Each row below holds a small network's activations on one input, seen along a few directions.
Each table varies a few parts of the input and shows all the possible inputs, shuffled.
Descriptions start from the smaller parts, as in this example, which fits no table here: one of 6 places along a line, together with either a single point or one of 9 places along a line or (one of 3 separate values, together with one of 5 places around a ring).
Shared parts are said once, and a part with two or three values counts as separate values.

Other details of the inputs vary at random and push rows far along three fixed directions, the same in every table; ignore that.

Rows:
R1: [ 12 -10  -3  19   6 -18  -6  -4 -10 -10   2]
R2: [ -5  22 -14 -15 -21  12  21   1 -12  12  13]
R3: [-35  -2 -15 -17  -3  -5 -14   0  -7  -6  18]
R4: [  6  -5  -7  21  20 -16  -4   4  -3  -2  -6]
R5: [ 13 -16  -3  30   8   0 -11 -25   8  -1  22]
R6: [ -4  -9   2  12  13 -16  -1 -13   1 -19  -9]
R7: [ 11 -17  -4  28   4  -5  -6 -27  14  -1  20]
R8: [ -5  -4   7  17   6 -24  -5  -5   4 -12   0]
R9: [-15 -12 -32  -4  -2  19 -18 -18   0   0  39]
R10: [ 17  24  13  10   2  10  22 -11   1 -15 -16]
R11: [  0  -5   1  24   0 -21  -8  -1  -1 -13  -2]
R12: [ -3 -30  27 -18   2  15 -23  20  12  12 -15]
R13: [ -1  -7   3  11  24 -11  -2  -8  -2 -16  -5]
R14: [  7  -7   3   4  15 -25  -2  -7   6 -11   3]
R15: [ 28  24  12  13  -5   6  20  -8  -7 -11  -5]
R16: [-21  -4 -23 -27   0 -11 -14  -4  -5   4  16]
R17: [ -8 -39  25  -4  -9  11 -11  23   5  16 -11]
R18: [-29  -1 -22 -15  -5   3 -19   3  -8 -16  15]
R19: [ -2  23 -17 -24 -20   7  21   2   1  10   9]
R20: [16 32 15 12 -7 -7 20 -2 13 -3 -9]
R21: [  9 -18  -2  21   4  -8  -6 -31  20  -6  18]
R22: [ 11  -8  33  -6 -12  38  20  18  -1  25 -24]
R23: [  4 -44  22 -20  -3  18 -10  13   5   1 -11]
R24: [  2  27 -18 -16 -16  14  15   9 -11  14  12]
R25: [ 15  27  14   6   5  -1  26  -9   9  -4 -14]
R26: [-30   0 -19 -16   1   2 -17   4  -9 -10  19]
R27: [  3   1   1  20   7 -25 -14   1   3   0  -3]
R28: [-26  -7 -35  -5  -3   3 -10   5 -19  -2   9]
R29: [-14  22 -18 -16 -22  16  22  -4  -4   1  -3]
R30: [ 12  -3   1   3  19 -20 -11  -8   2  -8   1]
R31: [ -3  20 -18 -14 -28  13  19   0 -11   6   9]
R32: [-26  -1 -25  -8  -7   4 -20   8 -14 -12  16]
R33: [-22 -14 -25 -12  -6  11 -14 -26   9  -1  38]
R34: [ -7  34 -12 -14 -14  20   6  12  -6   4  10]
R35: [29 25  8 12 -5 -7 26 -2  4  4 -4]
R36: [ 12  -6  -4  13   9 -28  -7  -4   0   3   0]
R37: [-31   0 -21 -20  -2  -7 -15   6   0  -4  17]
R38: [ 10  -6  -2   6   9 -29  -6  -9   5  -2  -2]
R39: [  2  -3   2  26   4 -16 -13   1  -7 -13  -1]
R40: [  4  -7  -8  19  15 -21   0   2   3  -2  -7]
R41: [  1 -47  19 -17 -13   8  -5  12   9   8 -14]
R42: [ 10  -2  40  -4 -20  35  11  22   1  22 -17]
R43: [ -2  25 -12 -18 -13  20  15   2 -16   5  14]
R44: [-10  33  -9 -21 -12  19   8   8   0   0   9]
R45: [  9 -37  19 -17   2  14 -18  20   3  19 -11]
R46: [-13  -5 -32 -18   3  -2 -13  10 -11  -1  21]
R47: [  0 -36  15  -8   4  15 -15  22   2  26 -22]
R48: [-23 -11 -26 -20  -6 -10  -4  -1  -9   0  19]
R49: [-28   1 -25 -17  -7 -11 -19   4   0   5  12]
R50: [  4  -9  -4  20  16  -8  -6  -4  -7 -18  -8]
R51: [ 13  28  16  16 -15  -3  20  -9   7 -11 -11]
R52: [ 25  25  14  17  -2   0  23  -7 -10   2  -2]
R53: [ -9  31 -15 -11 -22  11  12  12  -2  11   9]
R54: [ -6  -8   6  11  19 -18   1 -12   0 -13  -5]
R55: [-15  35  -4 -23 -17  11   5  -1   1   8   5]
R56: [ -4 -41  14 -15   0   9  -3  20  16  16 -21]
R57: [20 38 15 20 -3 -2  8  0 -1  7 -9]
R58: [ 13 -10  43 -24 -17  29  21   7   8  17 -15]
R59: [-16  -5 -29 -25   5  -3 -11   5  -5  -5  20]
R60: [  1  -1   7  20  15 -13 -12   1  -6 -15   3]
R61: [ 10  30  22  11 -10   0  17 -12   5 -15  -9]
R62: [  4  -2  -1   8  25 -15 -10  -7   3  -8  -9]
R63: [ 20  29   7  16   0  -3  21  -6   3  10 -18]
R64: [-11  28 -18 -20 -15  11  16  -2   0  15  -4]
R65: [  2  -7   0  18  22  -9  -4  -3  -8 -12  -4]
R66: [  1 -35  16 -12   8  19 -16  21   4  19 -21]
R67: [  5   4   3  17  16 -16 -20   2  -1  -7  -2]
R68: [ 17  -5  29 -13  -7  40  16  23   8  20 -26]
R69: [ 11 -14   1  18  14   2 -11 -30  16 -13  21]
R70: [ -2 -38  17 -18  10  19  -9  21  12   9 -19]
R71: [21 35 13 21 -3  0 14  4  1  1 -6]
R72: [  5 -11   4   7   7 -22  -3 -14   0 -19   1]
R73: [  1 -11  -6  23   8 -17   0  -5  -3 -11  -9]
R74: [30 30 10 13 -1 -4 15 -5 -5 10 -6]
R75: [  7  -8   5   7  18 -16  -4  -9  -4 -16   5]
R76: [-14  29 -12 -25 -10  14  13  -5  -2  11  -2]
R77: [ -4 -10   0  15  14 -21   3  -9   2  -9  -7]
R78: [ -7 -44  18  -6  -1  14  -2  19   3  19 -18]
Each input here is: one of 6 places around a ring, together with either a single point or (one of 3 separate values, together with one of 4 places along a line).
- Changing only the place on the ring of 6 turns R52 into R2. The same change can be made to R39. Which row results? => R11
- Changing only the place on the ring of 6 turns R45 into R36. The same change can be made to R67. Which row results? => R27
- Which other rows does R25 become when the place on the ring of 6 takes its other values? List them by row number. => R4, R40, R56, R68, R70
- Which other rows does R35 become when the place on the ring of 6 takes its other values? List them by row number. => R14, R19, R24, R46, R59
- A walk changes only the place on the line of 4. It starts at R18 and steps to R26. List the rest of the walk in order. => R44, R12
- Which other rows does R62 become when the choice among 3 separate values takes its other values? List them by row number. => R12, R30

Rows:
R79: [  5  -8   0  22  16 -25  -3 -10  -1 -13  -3]
R80: [-16 -40   6 -17  -2   9 -14  12   6   5  -5]
R81: [-20  29 -35 -15 -10  11   3  -5 -15   2  23]
R82: [ -9 -40   4 -13  -5  11 -20  18   5  16  -1]
R83: [  5 -18   1  17  16 -26 -11  -7   4  -6   0]
R84: [  5  -8   2  19  15 -25  -4 -11   1 -18  -2]
R85: [ 13  39  15 -17 -35  47  37   9  -1  21 -10]
R86: [  8  10   0  26  11 -20   1 -11  -4 -14   0]
R87: [-18 -31   6 -24   4  -2 -16  36  -5  12 -23]
R88: [ 42  36  45  19  -6  20  33 -11  13   0 -21]
R89: [  4  19   1  16  18 -30  -3  11  -9 -12 -17]
R90: [-11 -35   5 -14  -5  11 -18  15   4  16   0]
R91: [-19  28 -39 -13 -13   3  10  -5 -14  -1  19]
R92: [  1 -17   4  19  15 -21 -14  -5   1 -16   0]
R93: [-12 -40   9 -16  -3  10 -22  14  10  11   0]
R94: [ 11  -7  -2  24  18 -17 -10  -7  -1 -11   2]
R95: [-11 -41  10 -15  -4   9 -22  15   7  11   0]
R96: [ 44  33  45  16 -10  11  37 -11  15   5 -22]
R97: [-16  17 -31 -20 -15   7   5   0  -7   9  18]
R98: [ 12  -9  -3  21  19 -20  -5 -10   1 -11   0]
R99: [-25  31 -33 -16 -15   9   4  -6 -11  -5  21]
R100: [ 11   5   3  19  14 -25  -1 -17   8 -13   1]
R101: [-18  18 -27 -22 -11  12   5  -4  -9   1  19]
R102: [-19  33 -35 -17  -8   7   8 -13  -9  -5  22]
R103: [ 20 -15  51 -20 -22  51  15  20  14  25 -25]
R104: [ 13  12  -2  21  15 -18   5 -16  -2 -12   1]
- Changing only one part turns R88 into R102. The same change can be made to R90. Which row results? => R83
- What is each input in this table made of? => one of 2 separate values, together with either a single point or (one of 3 separate values, together with one of 4 places along a line)
- Which other rows does R95 become when the choice among 2 separate values takes its other values? List them by row number. => R96
- Which other rows does R90 become when the choice among 3 separate values takes its other values? List them by row number. => R81, R86

Rows:
R105: [ -9  -7 -12 -11  -8  16 -10  25 -12  19   1]
R106: [ 26   3  25  24   0  -1  16 -12  14  -1  -9]
R107: [ 14  56  -7  -4 -18  13  32 -17  -4   0  13]
R108: [-17  23 -40  -6  -4  -4   3 -18  -8  -3  25]
R109: [-12 -16  -6 -19  -5  21  -7   5   2   7   8]
R110: [ -6 -11  -4  11  17 -25 -19   0   0 -17  -4]
R111: [-26  28 -36 -11  -2  -7   4  -3 -21 -10  14]
R112: [ -5 -26 -10  18  21 -20 -22 -13   1 -12   8]
R113: [ -3 -25  -6  14  20 -23 -24  -8   0 -17  13]
R114: [ 20  10  17  16   9 -16  13  -2   6 -10 -18]
R115: [-18 -15  -5 -27  -9  11   0  16  -7  12  -6]
R116: [ -7   3  21 -24 -15  27   5  18   4  16 -13]
R117: [-16  22 -33  -4  -9  -1  -3 -15 -11 -10  28]
R118: [-17 -11  -5 -27 -11  10  -7  16   1  11  -5]
R119: [ -6 -61  27 -11  -7  26 -17  19  14  16  -9]
R120: [ 21  13  32  14   6 -10  12  -1  11   0 -20]
R121: [ 29  13  11  28   9 -14   8   5  -3   6 -13]
R122: [ 25   6  19  21   2  -9   9 -15   8  -6  -4]
R123: [ 17  16  19 -15 -18  34  26   0  10  17  -7]
R124: [-10 -22  -8  12  22 -29 -20   3  -3 -19  -3]
- What is each input in this table made of? => one of 2 separate values, together with either a single point or one of 4 places along a line or one of 5 places around a ring
- Changing only the choice among 2 separate values turns R114 into R124. The same change can be made to R120. Which row results? => R116
